A small network was shown many inputs. Here are its activations along a few directions, one row for each input.
Each table varies a few parts of the input and shows all the possible inputs, shuffled.
Descriptions start from the smaller parts, as in this example, which fits no table here: values(2) and (point or line(11) or (line(4) and ring(5))).
Shared parts are said once, and a part with two or three values counts as separate values.

Other details of the inputs vary at random and push rows far along two fixed directions, the same in every table; ignore that.

A family of inputs:
row 1: [-24,  10, -14,  14, -13,  10, -10,  22,  20,   3,  19]
row 2: [-39, -16, -32,  18, -36,  49, -13,  30,   2,  17,  12]
row 3: [ 26,  21,  26,  10,  28,  12,  54,  42, -12, -12, -46]
row 4: [ 14,  35,  12, -36,   4,   6,  50,  21, -18,  -5, -52]
row 5: [-36,  11, -26,  23, -26,  34, -18,  18,  34, -10,  15]
row 6: [-30, -13, -30,  33, -29,  62, -14,  14,   9,   8,   7]
row 7: [-32,  14, -25,  30, -23,  40, -16,  11,  35,  -8,  14]
row 8: [-54,   8, -13,  15, -40,  29, -26,  -1,  48,  31,  -8]
row 9: [-27, -11, -29,  29, -12,  59,  -9,  23,   7,  21,   5]
row 10: [ 19,  43,  30,   5,  26, -11,  47,  38,  15, -35, -34]
row 11: [ 67,  -2,  36, -37,  40, -95,  -1, -56, -22,  -9,   3]
row 12: [-41,   6, -35, -15, -33,  40,  -5,  -2,  -7,   8, -12]
row 13: [ 16,  41,  27,  -2,  23, -15,  44,  46,  12, -30, -31]
row 14: [-43,  29, -42, -13, -39,  35, -22,  -9,  30,  11,  10]
row 15: [  9, -80,   2,   7,  -2, -27, -60, -47, -33,   7,  61]
row 16: [  6, -48,  -5,  24,  19, -28, -66, -54,   0,  18,  74]
row 17: [  4,  62,  15, -31,  19, -19,  48,  18,   4, -24, -46]
row 18: [ 63,  -2,  38, -40,  43, -93,   0, -55, -22,  -9,   5]
row 19: [  8,  37,  20,  -2,  20, -16,  48,  47,  14, -12, -20]
row 20: [ 52, -48,  77, -20,  39, -81,   5, -44, -41,  17, -19]
row 21: [ 30,  12,  37, -11,  30, -20,  66,  50, -24,  -9, -39]
row 22: [ 55, -24,  55, -12,  54, -93,  -1, -25, -25, -20,  28]
row 23: [ 21,  17,  24,   9,  18,  14,  50,  38, -10, -22, -43]
row 24: [ 15, -49,   5,  23,  17, -39, -63, -62,  -5,   7,  72]
row 25: [ 18, -60, -18, -19, -16, -32, -58, -77, -31,  23,  39]
row 26: [-40, -20, -32,  17, -35,  50, -14,  28,   6,  10,  11]
row 27: [-22,   4, -41, -15, -38,  40,  -6,  -2,   3,  18, -17]
row 28: [ 24,  62,  16, -36,  17, -22,  50,  17,  12, -15, -49]
row 29: [ 15, -48,   6,  24,  13, -38, -62, -64,  -4,   1,  70]
row 30: [ 31,  21,  29,   8,  36,   8,  59,  44, -13,  -8, -46]
row 31: [-30,  15, -29,  33, -11,  41, -15,  15,  36,   9,  17]
row 32: [-27, -14, -21,  19, -28,  47,  -7,  23,   4,  -3,   0]
row 33: [  6, -59,  -7, -26,  -6, -33, -55, -76, -43,  20,  47]
row 34: [-36, -17, -29,  25, -34,  58, -15,  16,   9,   0,   6]
row 35: [-33,   1, -47, -15, -47,  49, -15,  -5,   7,  21,  -7]
row 36: [ 15,  64,  20, -35,  21, -21,  50,  18,   4, -18, -47]
Each input here is: values(2) and (point or line(6) or line(11)).
Changing only the values(2) part turns row 18 into row 27. The same change can be made to row 16. Which row results?
> row 9
Which other rows does row 30 become when the line(11) part takes its other values? List them by row number.
> row 2, row 3, row 6, row 9, row 15, row 21, row 23, row 26, row 32, row 34
Start at row 17 and move only the line(6) part, one step at a time. The first step leads to row 36. Which rows follow, in order?
> row 14, row 28, row 18, row 11
Which other rows does row 23 become when the values(2) part takes its other values? List them by row number.
> row 7

A family of inputs:
row 37: [ -8, -62, -20, -36,  -8, -39, -57, -66, -50,   9,  73]
row 38: [ 61,  77,  81, -13,  70, -60,  78,  15,  12, -39, -72]
row 39: [ 86, -26,  38,   3,  74, -70, -17, -74, -27,   3,  29]
row 40: [-17,  33, -49,  23,  -6,  58,  11,  48,  12, -15,  16]
row 41: [-25,   3, -17,  48,  -6,  63,  14,  51,  24,  17,  -6]
row 42: [ 22, -74, -25,  -5,  -9, -22, -60, -64, -51, -15,  71]
row 43: [-11,  23, -40,   9, -30,  72,   4,   0,  17,   2, -43]
row 44: [-47,  42, -26,  11, -21,  36,   1,  42,  34, -32,  14]
row 45: [-48,   5, -10,   9, -43,  24,   3,  52,  38,  25, -21]
row 46: [-46, -54, -54,  -8, -47,  19, -96, -98,  -5,  55,  59]
row 47: [ -7,  17,  49,  23,  22, -14,  33,  42,  19, -15, -29]
row 48: [-24, -15, -14,  27, -37,  70,  13,  38,   3,   7, -30]
row 49: [  61,  -21,   46,  -33,   33, -109,  -22,  -74,  -13,   12,   16]
row 50: [ 44,  22,  85, -39,  52, -49,  89,  47, -44,  -3, -83]
row 51: [-41,  32, -42, -19, -44,  21,   7,  45,  31,  -9,   5]
What do these inputs look like to the network?
> values(3) and ring(5)
Changing only the values(3) part turns row 44 into row 47. The same change can be made to row 37. Which row results?
> row 50
Which other rows does row 51 become when the values(3) part takes its other values? List them by row number.
> row 45, row 49
Which other rows does row 49 become when the ring(5) part takes its other values? List them by row number.
> row 38, row 39, row 43, row 46

A family of inputs:
row 52: [-78, -35, -70,  21, -82,  75, -55, -13,  25,  44,  30]
row 53: [ 64,  -1,  62, -41,  51, -72,  42, -12, -55, -17, -25]
row 54: [-16, -56, -25,   6, -25, -29, -91, -79,   8,  17,  88]
row 55: [ 50, -41,  25, -19,  34, -85, -36, -73, -23, -10,  51]
row 56: [-55,  38, -54,   7, -54,  94,  12,  37,  21,  14, -32]
row 57: [-23, -54, -15,  14, -18, -32, -92, -88,  17,  30,  87]
row 58: [ 56,  -2,  63, -31,  46, -66,  54,   3, -38,  -7, -47]
row 59: [-12, -70, -33,   1, -21,   0, -87, -89, -29,  30,  70]
row 60: [ 34, -45,  33, -20,  35, -95, -47, -70, -22,  -6,  55]
row 61: [-35,   7,  -2,  56, -15,  71,  23,  79,  24, -20, -16]
row 62: [ 12,  39,  24, -15,   1,  20,  67,  57,   5,   3, -85]
row 63: [ 55, -27,  48, -14,  46, -93, -33, -71, -16,  -1,  37]
row 64: [ 68, -11,  61, -23,  57, -67,  40, -26, -44,  -3, -42]
row 65: [ 52, -30,  50, -17,  45, -95, -31, -69, -15,  -2,  39]
row 66: [-39,  12, -18,  68, -17,  94,  16,  69,  31, -13, -22]
row 67: [ 49, -79,  37, -26,  32, -76, -38, -85, -54,  13,  45]
row 68: [ 70,  20,  46, -33,  58, -56,  51, -10, -47, -24, -40]
row 69: [-32,  66, -41,   5, -30,  61,  29,  48,  46, -11, -38]
row 70: [ 25,  82,   9, -17,  20,   8,  81,  62,   8, -35, -75]
row 71: [-14, -52, -43,   1, -26,  -9, -79, -67,  -5,   9,  76]
row 72: [-83, -15, -90,  20, -78,  67, -82, -20,  47,  21,  63]
row 73: [ -2,  54,  15, -27,   6,  17,  71,  60, -12, -15, -68]
row 74: [-73, -10, -62,  24, -67,  50, -77, -24,  52,  31,  57]
row 75: [ 54,  26,  66, -26,  55, -83,  31,  -6,  -7, -19, -20]
row 76: [-38,  50, -56,   8, -32,  69,   8,  33,  32,  -7, -25]
row 77: [-71,   0, -88,  25, -64,  78, -68, -20,  47,  20,  41]
row 78: [-51,  52, -36,   6, -37,  55,   8,  43,  51,  -3, -19]
row 79: [-19, -79, -31,   2, -30,   5, -83, -79, -19,  36,  66]
row 80: [  4,  40,  19, -13,  -9,  22,  65,  63,   6,   4, -81]
row 81: [ 22,  30,  27,  33,  40,  22,  70,  84,   7, -17, -33]
row 82: [-14, -43, -10,  15, -11, -34, -83, -83,  15,  26,  74]
row 83: [ 66,  24,  52, -29,  50, -80,  45,  -3, -18, -31, -21]
row 84: [-23,  15, -15,  49,  -5,  59,  29,  80,  23,   0,   0]
row 85: [ 75,  27,  58, -39,  63, -87,  56,   7, -36, -41, -33]
row 86: [-50,  26, -46,   7, -41,  91,  11,  31,  22,  19, -39]
row 87: [ 10,  35,  10,  42,  35,  43,  58,  80,  12, -11, -35]
row 88: [-63,  31, -57,  -3, -51,  73,   6,  41,  16,   3, -17]
row 89: [-25, -36, -21,  20, -13, -15, -85, -80,  22,  29,  69]
row 90: [ 20,  51,   7, -24,  14,  13,  64,  42,  -1, -25, -50]
row 91: [-40,  10, -12,  62, -22,  89,  24,  78,  34, -17, -19]
row 92: [  5,  62,   1, -20,  -3,  25,  72,  58,  -5, -19, -63]
row 93: [ 50,  30,  69, -30,  59, -87,  38,   2,  -9, -22, -26]
row 94: [-71, -54, -50,  77, -61,  90, -63,  19,  31,  10,  60]
row 95: [ 20,  69,  27, -16,  26,  -8,  68,  44,  23, -26, -59]
row 96: [ 67,   0,  61, -37,  46, -71,  45, -14, -55, -15, -24]
row 97: [  3,  53,  -2, -23,   2,  22,  55,  51,   3, -23, -46]
row 98: [-14, -53, -41,   2, -32, -17, -81, -65,  -9,  10,  81]
row 99: [ 41, -80,  28, -11,  12, -60, -55, -77, -39,  29,  34]
row 100: [ 73,   9,  60, -44,  58, -80,  50,  -7, -55, -27, -28]
row 101: [-65,  25, -40,   3, -50,  72,  23,  53,  27,  18, -44]
row 102: [-47,  46, -53,  -2, -50,  79,  21,  49,  28,  -3, -22]
row 103: [ 10,  44,  35, -24,  11,   2,  76,  70,  -2,  -4, -92]
row 104: [ 45,  24,  63, -15,  46, -81,  32, -13,  -2, -12, -12]
row 105: [-88, -14, -88,  18, -75,  63, -79, -15,  45,  19,  60]
row 106: [-40,  29, -36,  -2, -40,  71,  18,  32,  12,   8, -28]
row 107: [ 58, -84,  38,  34,  58, -66, -44, -47, -41,   5,  81]
row 108: [-11, -96, -18,  50,   1,  -7, -88, -38, -12,  24, 113]
row 109: [-14, -72, -18,  -5, -28,  -8, -65, -63, -24,  30,  59]
row 110: [ 53,  -5,  54, -25,  40, -53,  50,  -5, -32,  -3, -43]
row 111: [-16, -47,  -3,   8,  -9, -47, -82, -78,  11,  24,  80]
row 112: [  59,   28,   85,  -29,   72, -110,   47,   -8,  -14,  -22,  -26]
row 113: [  6,  72,   6,  -4,  17,  16,  52,  39,  30, -19, -58]
row 114: [-84, -31, -72,  12, -77,  86, -59,  -7,  22,  38,  33]
row 115: [  9,  64,  -2, -16,   3,  31,  69,  51,  -3, -18, -68]
row 116: [ 40, -47,  20, -26,  32, -90, -39, -62, -41, -14,  52]
row 117: [-46,  23, -38,  11, -45,  74,  19,  34,  25,  22, -44]
row 118: [ 58, -38,  40, -15,  45, -96, -38, -81, -23,  -7,  46]
row 119: [-37,  35, -45,  -3, -38,  68,  19,  33,  14,   1, -25]
row 120: [  5,  42,  23,  29,  36,  26,  78, 108,   9, -21, -43]
row 121: [-44,   0, -23,  68, -29,  93,   5,  62,  32,  -9,  -7]
row 122: [ 13,  33,  31, -20,   5,   4,  61,  55,  -3,   2, -79]
row 123: [ 47, -31,  38,  -9,  45, -83, -45, -79, -14,   4,  41]
row 124: [  3,  28,  42,  37,  27,  27,  73,  98,   6, -40, -54]
row 125: [ 60,  -9,  55, -21,  43, -50,  31, -12, -34,   5, -49]
row 126: [-42,  48, -38, -12, -30,  60,  31,  55,  20, -11, -32]
row 127: [-42, -89, -37,  -3, -39,   1, -95, -72, -19,  37,  79]
row 128: [-59, -22, -83,  12, -65,  73, -68, -29,  21,  21,  53]
row 129: [ 64, -42,  27, -27,  47, -73, -26, -75, -49, -10,  37]
Changing only one part turns row 70 into row 71. The same change can be made to row 107. Which row results?
> row 81
Changing only one part turns row 53 into row 59. The same change can be made to row 85. Which row results?
> row 76
What do these inputs look like to the network?
> line(6) and (values(2) or line(11))
Which other rows does row 66 become when the values(2) part takes its other values? List them by row number.
> row 87
List by row number the other rows that have the line(6) part in common with row 96.
> row 52, row 54, row 74, row 80, row 83, row 84, row 92, row 94, row 98, row 102, row 104, row 109
Which other rows does row 120 become when the values(2) part takes its other values? List them by row number.
> row 124
Which other rows does row 110 become when the line(11) part takes its other values? List them by row number.
> row 55, row 57, row 62, row 65, row 67, row 71, row 90, row 95, row 106, row 119

A family of inputs:
row 130: [ 54,  16,  67,   4,  83, -27,  83,  55, -19,   2,  -9]
row 131: [ 67, -46,  58,   8,  63, -36,  15, -31, -52, -50,  42]
row 132: [ 25,  39,  -9,  49,  15,  56,  87,  71, -12, -50, -64]
row 133: [ 70,  89,  29, -43,  34, -25,  57, -35, -32, -37, -62]
row 134: [-70,  47, -46,  30, -28,  48,  26,  89,  41,  14,  11]
row 135: [-81, -28, -13,  45, -63,  20, -47,  11,  41,   5,  28]
row 136: [ 34, -40, 104,   8,  38, -70,   3, -10, -21, -16,   9]
row 137: [ -8, 100, -14, -37,  20,  13,  71,  64,  37,  11, -59]
row 138: [-40,  96, -63,  -9, -37,  67,   9,   5,  36,  59, -25]
row 139: [ 46, -63, 103,  18,  51, -58,  11, -31, -22,  -7,  11]
row 140: [-20, -57,  12, -17, -23, -59, -81, -70,  26,   7,  45]
row 141: [ 44,  35,  71,  -6,  71, -45,  73,  73, -21,  -7,  -6]
row 142: [ 11,  92, -30, -35,   1,  37,  76,  19,  23, -43, -77]
row 143: [  35,  -23,   76,  -13,   22, -110,  -15,  -15,   -6,  -24,   -3]
row 144: [ 41, -13,  68, -39,  32, -98, -12, -67,  -5,  -4, -19]
row 145: [  22, -118,  -26,  -84,  -92,  -10,  -29,  -48,  -92,   50,   28]
row 146: [-45,  -1, -62,  11, -56,  30, -61,   7,  17, -38,  54]
row 147: [-49,  70, -67, -16, -46,  78,   7,  22,  40, -33, -29]
row 148: [-13, -36, -58,  51,   1,  81, -53,  19,  17,  62,  27]
row 149: [-45, -27, -34,  33, -41,  63, -52,   4,   0, -28,  72]
row 150: [-102,  -63,  -59,  -53,  -51,   61,  -32,  -10,  -83,   49,  -19]
row 151: [  24, -102,   21,   48,   12,    7,  -87,  -60,   -8,   37,   20]
row 152: [-45,  14, -84, -16, -28,  31, -31, -37,  43,  59,  33]
row 153: [ -7,  84, -12, -34,  20,  -5,  64,  82,  42,  -3, -44]
row 154: [ -1,  85, -16, -34,  -1,  23,  61,  63,  29, -69, -59]
row 155: [ -6, -55, -18,  21, -10, -37, -59, -45, -27, -44,  87]
row 156: [ 75, -48,  35,  34,  75, -71,  26,  -9, -48,  23,  27]
row 157: [ 98,   5,  38,  14,  77,   6,  45,  25, -42, -47, -59]
row 158: [-44, -59, -21,  81, -47,  57, -31,  -7,  23,  30,   5]
row 159: [  -9,  -46,   -4,  -18,  -20,  -38,  -60, -110,   21,   33,   22]
row 160: [-55,  83, -25,   0, -69,  77,   4,  -9,  53,  35, -73]
row 161: [ -7, -31, -21,  -2,  -2, -63, -69, -14,  -1,  24,  88]
What do these inputs look like to the network?
> values(2) or (values(3) and line(10))
Which other rows belong to the same alternative as row 145? List them by row number.
> row 150
